A small network was trained on made-up records. Each row is its average activation on records with the value named, seen along a few directions.
Values that are neighbours, or in one group, have similar rows; names and order tell nothing.
(in the rows, 128 means zero)

Other fields vary at random and push rows far along two fixed directions, the same in every table; ignore that.
To show where, the next rows are all for the same value of a field, averaged over different records:
[168 150 118 164 146 142 125 121 142 159 150 136]
[219 149 109 209 158 157 121  97 152 202 187 154]
[ 97 135 127 121 121 140 141 152 128 127  99  79]
[ 75 135 132  98 115 134 146 163 121 105  86  69]
[150 162 115 133 148 133 127 124 129 127 138 128]
[ 72 102 152 156 104 166 152 172 145 166  91  44]
[105 165 117  69 133 112 136 149 106  76 100 113]
[153 137 120 164 134 144 132 128 141 164 140 108]

Field F:
f1: [148 135 135  55 150 102 113  79 107  67 138 223]
f9: [148 104 138 134 120  88  96 100 124  94 160 169]
f6: [118 116 115 127 104  88 123 128 132 102 172 139]
f3: [159  75 122 158 110 121 125  74 153 134 134 153]
f7: [151 169 122  90 139  96  99 110 100 123 127 176]
f8: [ 91  78 156 144  94 158 129 156 114 145 112 129]
f2: [106 176 113  66 136 103 141 149 107  67  95 116]
f5: [117 117 116 145 133 143 139 159 122 113 142 143]
f4: [100  70 168 143 132 150 132 115 154 205 106  99]
F is arranged as a 3 by 3 grid.
Name the neighbours of f5, in listed order. -> f6, f8, f2
Name the neighbours of f4, in listed order. -> f1, f7
Each value of F is a pair of two hidden parts, and every pair occurs once (3 first parts, 3 second parts).
Changing only the second part turns f6 into f9. f2 has the same second part as f6; what does that change turn f2 into? -> f7

Field C:
c6: [174 140 138 109 152 122 103  90 114 135 140 199]
c2: [119 181  98  80 130  91 127 156  93  46 133 135]
c9: [ 11  11 182 189  61 180 159 193 157 175  93  29]
c4: [133 106 135 170 118 143 133 114 154 163 124  95]
c7: [211 129 106 160 155 125 113  64 140 141 180 219]
c3: [ 85 192 122  18 148 106 135 157  87  54  76 120]
c1: [ 76 156 112  61 124 116 148 169 109  55  71  86]
c5: [185 131 115 171 125 111 118 105 141 152 193 151]
c8: [156 106 143 194 140 159 116 104 156 232 141 118]
C is arranged as a 3 by 3 grid.
Name the neighbours of c7, in listed order. -> c6, c9, c4
Name the neighbours of c2, in listed order. -> c1, c5
Each value of C is a pair of two hidden parts, and every pair occurs once (3 first parts, 3 second parts).
Changing only the second part turns c9 into c7. c5 has the same second part as c9; what does that change turn c5 into? -> c4
